These are the activations of a small neural network, seen along a few directions. Each row is one input.
Each table varies a few parts of the input and shows all the possible inputs, shuffled.
Descriptions start from the smaller parts, as in this example, which fits no table here: ring(8) and (point or ring(9) or (values(3) and line(4))).
Shared parts are said once, and a part with two or three values counts as separate values.
In the rows, 128 means zero.

Other details of the inputs vary at random and push rows far along two fixed directions, the same in every table; ignore that.

Rows:
r1: [121 161 100  90  31 156  69 170  59 116  84 125 178]
r2: [137 119 134 129 159 131 127 111 120 131 151 122 116]
r3: [138 120 143 134 160 130 127 114 126 137 153 134 116]
r4: [132 120 136 140 152 121 142 109 148 114 144 130 123]
r5: [130 122 120 131 120 116 138 146 141 135 111 118 123]
r6: [113 147  91 149 126 107 151 160 136 135 116 130 135]
r7: [140 145 159  85  67 151  97 127  80 129 138 118 144]
r8: [112 138 100 157 138 110 148 162 138 148 117 144 131]
r9: [116 133 105 136  98 121 137 147 142 135  80 120 142]
r10: [116 151 108 133  83 124 122 153 118 123 106 139 147]
r11: [125 127 106 148 157 124 137 143 134 140 129 129 129]
r12: [139 133 151 113 120 125 122 109 113 126 158 133 117]
r13: [137 130 151  88  86 137  92 113 113 117 117 115 133]
r14: [153  97 163 126 194 125 139  76 146 124 186 125 102]
r15: [156 100 165 127 194 126 137  75 147 124 187 124 102]
r16: [142 123 152 126 146 121 133 105 134 130 166 137 113]
r17: [137 117 150 116 137 142 130  97 142 123 126 121 118]
r18: [142 109 159 114 151 134 120  87 123 107 156 120 121]
r19: [133 153 136  69  21 145  71 138  78 117  87 112 161]
r20: [121 124 124 143 133 128 134 129 134 131 128 143 127]
r21: [128 125 144 106 119 133 108 114 135 121 121 117 125]
r22: [120 126 127 126 137 133 129 126 150 127 112 123 124]
r23: [146 121 162  96 127 136 107 108 122 121 147 117 109]
r24: [124 126 122 136 131 122 136 125 139 114 131 132 132]
r25: [117 143  93 153 133 106 152 158 146 136 122 132 135]
r26: [110 138  94 149 142 122 155 168 155 141  96 128 123]
r27: [155  99 185 104 148 144 127  60 140 119 152 117 107]
r28: [120 130 122 139 120 123 136 130 136 123 128 141 130]
r29: [124 119 116 137 141 126 132 129 136 117 125 127 137]
r30: [141  98 167 125 183 140 141  73 164 122 152 121  98]
r31: [115 123  95 161 153 129 140 147 144 132 110 128 137]
r32: [112 136  95 152 140 120 161 166 155 142  93 128 125]
r33: [115 140 101 127 100 138 111 153 100 121  98 124 152]
r34: [123 124 126 143 147 117 140 133 133 143 141 143 120]
r35: [127 114 129 150 160 133 133 119 141 131 135 134 123]
r36: [122 124 103 148 157 123 138 144 133 141 129 130 129]
r37: [130 124 138 136 133 131 127 116 128 127 137 140 125]
r38: [104 155  71 151 106 105 147 184 135 140 101 135 150]
r39: [128 133 118 124 132 121 129 133 117 128 134 123 133]
r40: [141 133 151  89  78 158  77 114  76 116 132 131 145]
r41: [119 122  99 153 131 109 162 163 156 143  94 123 125]
r42: [133 122 131 121 128 120 130 135 139 130 125 117 115]
r43: [116 128  99 153 136 115 164 162 155 142  94 125 125]
r44: [143 150 161  74  62 143  77 119  58 122 143 133 138]
r45: [110 134  93 161 149 115 145 165 136 150 113 140 133]
r46: [138 127 169 103 100 154 109  98 108 122 144 116 132]
r47: [108 137  94 161 147 113 146 162 130 148 112 136 128]
r48: [149 104 164 115 158 137 118  81 129 106 163 122 120]
r49: [123 129 134 134 124 130 127 122 120 125 130 138 125]
r50: [122 130 126 138 134 119 139 121 136 113 130 128 128]
r51: [139 137 150  91  78 155  81 115  72 115 129 128 142]
r52: [138 112 165 131 155 127 137  82 140 114 166 134 105]
r53: [121 142 115 121 117 128 125 158 131 133 108 123 127]
r54: [112 138  99 153 130 107 151 159 144 142 125 141 131]
Description of these inputs: values(2) and (point or ring(8) or (values(3) and ring(6))).
Changing only the values(2) part turns r53 into r22. The same change can be made to r44. Which row results?
Answer: r49
Which other rows does r14 become when the values(3) part takes its other values? List them by row number.
Answer: r15, r39
A walk changes only the ring(8) part. It starts at r9 and steps to r27. List the rest of the walk in order.
Answer: r17, r30, r22, r21, r13, r19

Rows:
r55: [178  79 222  92 150 147 125  34 122 106 193 103  96]
r56: [113 124 118 147 150 104 147 110 163 113 118 123 127]
r57: [125 121 103 147 164 110 159 157 171 137 106 107 111]
r58: [148 145 194  63  52 146  70  98  59 122 159 143 120]
r59: [121 103 118 161 185 138 165 147 161 148 117 112 120]
r60: [146 115 115 136 136 109 174 130 154 137 125 127 118]
r61: [114 101 100 172 199 132 159 151 179 149 111 128 104]
r62: [144 122 167  78  92 177  65  96  84 106 137 130 139]
r63: [135 112 153 136 171 138 133  86 158  92 151 122 118]
r64: [122 144 108 118  82 117 124 160 128 115  93 107 139]
r65: [144 117 170  84  67 149  79  91  94  93 135 128 136]
r66: [152 104 178  98 120 132 119  74 113 119 149 108 120]
r67: [101 151 113 144 135 101 160 160 148 142 132 139 114]
r68: [106 129 101 149 108 139 121 147 136 110  96 143 145]
r69: [112 149  77 155 105 106 115 194  93 137 100 152 154]
r70: [109 151  82 154 105 112 108 183  95 141 109 151 155]
r71: [113 125  92 156 183  97 160 152 143 132 154 138 123]
r72: [126 114 132 144 205 136 141  93 165 122 140 122 111]
r73: [109  92 119 176 182 107 159 100 184 126 124 140 108]
r74: [117 130 150 149 160 126 153 118 139 135 147 154  85]
r75: [109 131 116 189 189 116 206 133 165 147 136 144  89]
r76: [127 109 118 150 202 103 163 121 181 145 122 109  95]
r77: [112 168  72 120  82 120 105 184  90 126 120 141 171]
r78: [145 126 166  87  99 176  92 101  86 110 139 119 150]
r79: [105 183 101 110  52 112 118 190 127 145 101 129 153]
r80: [113 171  74 144  70 127 110 181  73 143 116 133 170]
r81: [110 129 124 169 158 100 162 147 187 161 129 147 112]
r82: [117 116 124 152 179 142 147 113 147 138 122 128 137]
r83: [128 108 116 156 210 132 159 136 182 133 131 110 100]
r84: [158 144 156  86  81 149  84 109  43 120 171 127 145]
r85: [145 101 163 116 173 153 125  94 126 143 146 111 115]
r86: [118 125 102 130 118 120 121 154 128 153  85 122 124]
r87: [167 117 203  72 102 147  89  70 126 124 171 136 110]
r88: [167  75 217  87 155 135 100  26 124 112 185 119  86]
r89: [101 129 100 149 119 132 118 132 137 119  94 145 145]
r90: [121 168 115 119  53 126 129 164 115 151 110 133 150]
r91: [127 101 126 143 190 139 130 118 153 150 123 128 105]
r92: [171 134 173  50  50 137  75 107  81 112 135 131 129]
r93: [167 106 163 136 178 139 124  67 115 126 211 135 117]
r94: [105 172  76 117  81 120 104 182  82 130 122 135 165]
r95: [111 132 114 148 155 124 137 111 155 109 117 127 133]
r96: [165 102 174 130 177 132 127  69 101 124 211 129 108]
r97: [111 158  87 113 105 140 106 175 112 138  77 111 146]
r98: [ 92 182  94 137  93 113 143 187 119 135  95 140 126]
r99: [152 147 183  75  59 150  99 101  61 125 162 131 127]
r100: [153 103 155 135 179 119 119 100 114 127 180 148 106]
r101: [117 124 110 136  93 118 127 155 133 127  92 124 132]
r102: [113 126  92 154 183 100 160 151 144 135 156 137 123]
r103: [109 170  91 128  81 104 138 189 159 139  89 129 149]
r104: [114 151  98 123 107 148 111 163 122 113  95 117 151]
r105: [106 143  90 145 100 113 141 162 148 106  90 121 148]
r106: [137  94 136 141 171 125 144 121 162 141 129 119  97]
r107: [124 102 134 165 176 136 166 103 164 112 139 131 128]
r108: [133  98 136 147 186 117 163 111 158 153 124 111 106]
r109: [109 134 104 150 124 134 143 127 134 122 100 134 157]
r110: [133 113 129 129 129 130 144 142 130 142 111 106 126]
r111: [163 144 177  65  53 152  95 101  99 125 144 124 141]
r112: [116 148  77 157 107 114 110 183 104 137 109 157 160]
r113: [115 135 115 119 112 151  92 133 110 129  98 136 146]
r114: [148 121 167  93  77 149 109  93  96  98 135 119 146]
r115: [132 106 141 139 178 101 155  93 171 124 140 109  98]
r116: [122 170  77  98  43 102 126 199 116 126  72 125 155]
r117: [143 122 163  94  85 142 107  82  98 106 133 122 146]
Changing only one part turns r98 into r74. The same change can be made to r71. Which row results?
Answer: r69
Changing only one part turns r81 into r79. The same change can be made to r62. Which row results?
Answer: r104
Describe the family of inputs behind these rows.
Answer: values(3) and (line(4) or line(5) or (values(2) and ring(6)))
Which other rows does r111 become when the values(3) part takes its other values? List them by row number.
Answer: r87, r103
Which other rows does r68 become when the values(2) part takes its other values? List them by row number.
Answer: r89

Rows:
r118: [173 118 201  76 133 147  81  59  94 113 206 133 110]
r119: [118 134 110 120 101 130 110 151 122 129  97 127 140]
r120: [119 142 112 118 110 132 125 151 131 131 105 117 134]
r121: [165 113 206  70 123 151  92  54 114 101 177 121 104]
r122: [109 131 113 158 141 116 161 142 162 134 107 132 125]
r123: [117 148 109 135 105 139 121 157  97 133 120 141 143]
r124: [121 142 108 133 113 134 118 149  98 120 127 133 147]
r125: [150 107 171 107 137 135 118  73 132 106 155 125 115]
r126: [118 144 117 122  94 136 127 151 120 135 101 118 140]
r127: [161 102 205  85 120 153  92  53 107 110 169 125 109]
r128: [120 112 125 173 198 112 172 122 163 145 160 145 109]
r129: [129  99 125 190 228 106 188 109 187 148 174 148  94]
r130: [129  96 140 156 178 125 151 104 164 137 136 129 106]
r131: [111 118 107 154 154 115 144 140 165 131 109 134 120]
r132: [125 138 109 119 102 134 125 149 117 128  98 115 149]
r133: [132 122 132 122 147 132 131 124 141 132 124 118 119]
r134: [136 139 127 105 100 118 111 147 106 133 126 127 127]
r135: [115 139 113 124 102 123 120 144 134 121 102 131 133]
r136: [126 109 124 152 179 121 166 117 169 130 132 116 114]
r137: [126 148 102 134  99 120 119 153 105 129 129 135 151]
r138: [161 107 207  82 118 150  97  52 110 107 171 126 108]
r139: [125 141 121 117  99 131 127 137 126 118 111 117 142]
r140: [158 120 183  86 140 144  88  72  89 115 185 130 111]
r141: [117 151 106 129 113 133 110 161 102 128 119 137 142]
r142: [120  97 119 171 188 111 167 115 182 127 129 130 113]
r143: [123 103 122 167 184 122 163 124 172 146 122 126 109]
r144: [115 148 107 133 104 130 121 151  96 138 118 141 142]
r145: [126 134 115 116 110 134 112 147 122 132 102 123 136]
r146: [118 148 104 131 102 121 121 154 103 127 128 134 153]
r147: [117 149 113 115  96 129 122 152 128 125 103 121 137]
r148: [131 137 122 121  96 118 129 153 108 141 120 131 130]
r149: [126 133 108 122 102 133 119 149 117 128  97 119 149]
r150: [128 142 121 117 103 131 106 130  85 120 135 130 144]
r151: [119 144 113 122  92 127 128 144 126 117 101 124 147]
r152: [120 107 120 168 189 120 173 127 175 147 123 122 108]
r153: [119 115 120 167 204 108 162 123 169 141 161 142 107]
r154: [122 130 108 125  98 130 116 146 119 125  97 124 149]
r155: [115 146 118 128  97 129 134 148 129 132 102 123 137]
r156: [130 139 108 123  95 111 127 157 107 132 115 123 139]
Changing only one part turns r128 into r146. The same change can be made to r130. Which row results?
Answer: r154
Describe the family of inputs behind these rows.
Answer: values(3) and (point or line(4) or ring(8))
Which other rows agree with r140 in the values(3) part? List them by row number.
Answer: r118, r119, r120, r121, r131, r133, r134, r135, r141, r145, r147, r153
Which other rows does r140 become when the values(3) part takes its other values? List them by row number.
Answer: r144, r150
